A small network was shown many inputs. Here are its activations along a few directions, one row for each input.
Each table varies a few parts of the input and shows all the possible inputs, shuffled.
A made-up example of a description, with smaller parts first: ring(5) and (point or ring(9) or (values(2) and line(6))).
Shared parts are said once, and a part with two or three values counts as separate values.
In the rows, 128 means zero.

Other details of the inputs shift rows strongly along two fixed directions, in all tables alike. That doesn't count.

A family of inputs:
x1: [127  84  91 113 124 110 118 169 109 148 130 156 103]
x2: [114 122 107 123 122  94 113 171 121 125 113  98 137]
x3: [130  92  97 137 116  94 125 178 108 138 122 143 110]
x4: [111 156 152 172 134 155 133  78 131 108 112 147 100]
x5: [113 148 154 164 132 167 131  74 128 113 112 153  97]
x6: [134 106 110 117 127 129 100 133 145 135 122 123 129]
x7: [ 88 120 117 162 117 112 104 103 139 131  97 121 114]
x8: [182 184 155 133 114 139 197  81 108 129 154  99 133]
x9: [101  92 109 118 145 110  76 172 154 140 120 140 161]
x10: [108 114 120 113 129  94 122 172 129 128 118 102 136]
x11: [108 128 106 117 130 104 134 168 110 119  98 109 153]
x12: [ 87 129 154 154 131 109 107 116 168 144 108 147 142]
x13: [120 119 116 119 128 153 123 142 129 154 111 148 163]
x14: [ 74 141 153 151 150 129 120 117 150 102  96 158 113]
x15: [128 154 148 146 127 128 147 118 132 139 117 134 159]
x16: [210 122 107  81 105 137 161 192  65 138 183  52 136]
x17: [ 88  91  83 109 154 145  91 210 119 118 102 145 142]
x18: [228 157 141  98 110 165 168 122  91 163 207  85 133]
x19: [133 115 122 111 136 146 117 142 138 141 111 149 161]
x20: [152 108 119 121 125 115 129 106 120 134 137 160  83]
x21: [102 120 118 106 136 104 142 170 118 121 103 113 152]
x22: [130  83  98 127 114 105 124 174 104 144 123 149 106]
x23: [121 136 137 151 112 152 146  80 130 137 103 138 134]
x24: [113 123 132 130 127 104 128 150 149 136 121 113 139]
x25: [113 142 145 131 134 132 137  49 137 111 118 144 116]
x26: [116 150 153 178 129 143 111  78 138 115 128 133  85]
x27: [123 149 158 142 139 144 134  58 152 131 126 163 141]
x28: [119 110 112 111 134 111 104 131 132 119 133 114 126]
x29: [117 147 149 131 118 111 133  71 147 112 137 123 108]
x30: [105 126 138 174 116 126 101 108 150 149 110 138 140]
x31: [171 111 116 104 129 104 146 141 107 130 170 140  96]
x32: [128 152 141 147 136 124 114 138 128 110 138 116 102]
x33: [ 97  89  93 101 142 125 102 160 128 118  89 135 148]
x34: [112 154 159 146 125 127 163  77 149 129 113 137 133]
x35: [104 117 110  94 135 107 133 164 124 107 116 120 156]
x36: [128 105 116 134 115 133 100 173 126 158 123 121 157]
x37: [107 121 124 157 118  84 122 123 133 129 106 164  91]
x38: [126 143 140 172 110 131 133  75 144 139 124 119 116]
x39: [134 139 145 140 126 129 126  59 155 128 143 132 112]
x40: [120 159 141 143 143 135 135 129 120 102 119 132 115]
x41: [239 153 149  90 116 158 159 122 102 149 202  87 131]
x42: [129 147 152 143 150 140 106  75 139 106 154 139  85]
x43: [122 124 122 134 126 107 109 178 136 143 125 115 161]
x44: [108 106 111 146 112 128 104 136 137 145 108 123 135]
x45: [124 109 107 103 156 149 104 175 121 105 121 139 127]
x46: [117  99  92 107 122 127 100 157 116 138 124 109 129]
x47: [156 149 151 112 132 132 169 156 120 141 145 117 169]
x48: [125 139 135 139 120 160 147  63 137 140 115 145 126]
x49: [118 108 100 118 142 144  87 174 117 125 139 124 113]
x50: [103 160 163 141 144 139 130  78 145  90 128 159 105]
x51: [ 99 118 119 122 161 138 104 145 134  98 119 152 123]
x52: [109 105 104 130 121 134  98 129 143 146 114 131 131]
x53: [118 113 116 139 131 142  95 164 117 123 131 120 111]
x54: [172 128 125 107 144 149 112 145 112 114 167 108  99]
x55: [111 128 134 122 145 118 101 157 139  97 147 127 114]
x56: [122 159 153 168 112 117 135  64 153 130 118 124 112]
x57: [121 154 157 172 121 147 143  65 140 142 108 148 143]
x58: [190 147 140  89 139 129 157 207  93 117 193  73 119]
x59: [184 135 125  82 117 116 159 174 115 124 182  82 147]
x60: [123 111 116 126 122 145 125 173 119 150 105 135 174]
x61: [129 124 136 133 119  92 150 131 129 132 133 152  92]
x62: [112 129 133 116 136 121 132 148 145 126 126 146 174]
x63: [ 88 125 148 143 131 109  98 110 172 130 118 153 144]
x64: [108 116 129 137 125 127  93  74 149 124 108 136 103]
x65: [148 126 110  93 123 152 152 132  93 133 135 108 135]
x66: [123 100 108 108 123  85 127 179 130 120 138 154 112]
x67: [200 184 167 106 114 147 209  66 115 116 186 103 130]
x68: [122 148 141 165 117 141 155  72 135 134 108 132 131]
x69: [112 103 102 113 124 133 128 163 103 130  98 116 148]
x70: [118 115 112 110 139 128 132 134 138 124 120 136 154]
x71: [228 162 144  88 116 168 197  94  98 130 183  94 129]
x72: [118 135 126 140 119 130 147 108 111 124 105 116 131]
Description of these inputs: ring(8) and (point or (values(2) and line(4))).
- The inputs of x48 and x8 match in every part but the ring(8) part. If x13 is changed in the same way as x48 into x8, which row does it become? => x15
- The inputs of x44 and x39 match in every part but the ring(8) part. If x23 is changed in the same way as x44 into x39, which row does it become? => x70
- Which other rows does x44 become when the line(4) part takes its other values? List them by row number. => x16, x36, x53
- Start at x36 and move only the ring(8) part, one step at a time. The first step leads to x30. Which rows follow, in order? => x43, x12, x63, x9, x41, x18
- Which other rows agree with x67 in the ring(8) part? List them by row number. => x29, x35, x50, x55, x59, x62, x63, x66
- Which other rows does x51 become when the ring(8) part takes its other values? List them by row number. => x4, x5, x14, x17, x40, x45, x50
- Start at x45 and move only the line(4) part, one step at a time. The first step leads to x33. Which rows follow, in order? => x71, x19
- Which other rows does x47 become when the values(2) part takes its other values? List them by row number. => x12

A family of inputs:
x73: [135 152 147 155 117 166 148  47 123 139 112 147 110]
x74: [112  96 114 121 123  88 102 173 137 143 130 132 134]
x75: [223 178 146  73 134 136 195 218  73 101 207  37 166]
x76: [150 130 118 100 147 151 133 173  97 110 149 113 120]
x77: [ 55  83  93 113 167 108  80 187 154  99  75 163 152]
x78: [132 114 119 114 125  97 147 133 120 122 124 136 121]
x79: [123 148 144 150 114 159 152  51 128 131 107 163 123]
x80: [ 93  92  92 125 129  97 124 182 118 123 101 151 127]
x81: [192 136 116  87 136 147 129 185  88 121 194  72 132]
x82: [219 120 104  86 114 108 150 235  80 149 195  74 138]
x83: [128 140 163 154 116 144 132  40 159 153 129 145 130]
x84: [235 149 137  57 131 146 166 193  83 126 229  66 142]
x85: [119 111 109 134 124 113 133 152 113 129 118 134 103]
x86: [119 193 185 173 114 140 170  34 148 131 115 118 141]
x87: [144 144 157 170 113 151 127  48 156 151 126 140 127]
x88: [131 146 144 167 108 118 121  52 138 135 136 129  81]
x89: [109 148 143 142 119  88 151 152 131 120 119 102 141]
x90: [107  93  97 129 119 107 103 174 119 130 106 123 111]
x91: [148 137 135 115 136 156 125 130 109 113 152 109 105]
x92: [ 23  71  94 151 159 106  18 198 180 119  62 170 150]
x93: [132 151 156 140 123 146 157  30 136 134 111 155 127]
x94: [108 101 105 112 126  87 121 169 136 132 118 140 131]
x95: [ 55  86  92 120 162 121  83 198 142 102  81 166 144]
x96: [136 148 145 155 111 166 137  49 131 143 118 133 106]
x97: [ 59  91  97 110 159 108  73 189 165 109  87 161 152]
x98: [149 154 152 164 111 161 136  23 137 147 139 120 114]
x99: [120 147 152 140 119 142 144  43 154 143 115 156 130]
- The inputs of x81 and x88 match in every part but one. If x97 is changed in the same way as x81 into x88, which row does it become? => x94
- Describe the family of inputs behind these rows. => values(3) and (point or ring(8))
- Which other rows agree with x93 in the values(3) part? List them by row number. => x73, x79, x83, x86, x87, x96, x98, x99

A family of inputs:
x100: [161 137 135 126 102 125 151 128 120 159 146  98 146]
x101: [ 93 115 110 112 144  90 119 209 132 112 109 116 165]
x102: [118  83  80 110 122 135 102 202 119 154 102 115 184]
x103: [204 155 134  75 139 148 168 204  92 120 191  67 170]
x104: [ 95 130 143 175 114 139 107  55 166 154  93 158 137]
x105: [103  83  95 116 137  96  76 206 130 124 128 123 114]
x106: [217 121 111  78 131 141 140 202  79 126 208  82 115]
x107: [ 56 119 125 143 155 139  85 133 159 110  75 153 158]
x108: [ 91 149 153 139 148 161 125  66 153 108  99 161 134]
x109: [198 164 155 128 110 125 184  71  96 113 186 119  51]
x110: [ 98 121 117 114 145 109 111 201 140 116 117 108 168]
x111: [203 163 155 123 123 171 154  61  96 121 192 115  71]
x112: [118  77  75  95 130 140 113 201 116 152 100 130 185]
x113: [100 135 151 172 123 101 108  46 157 114 120 162  57]
x114: [ 53 125 129 146 139  95 121 139 150 105  75 158 138]
x115: [105 136 145 167 105 104 134  65 152 150  97 146 125]
x116: [ 86 131 141 174 108 106 144  59 150 146  77 166 116]
x117: [206 159 151 111 128 177 163  57  96 121 190 127  70]
- Describe the family of inputs behind these rows. => values(3) and line(6)
- The inputs of x107 and x111 match in every part but the values(3) part. If x101 is changed in the same way as x107 into x111, which row does it become? => x113
- Which other rows does x100 become when the line(6) part takes its other values? List them by row number. => x102, x104, x112, x115, x116
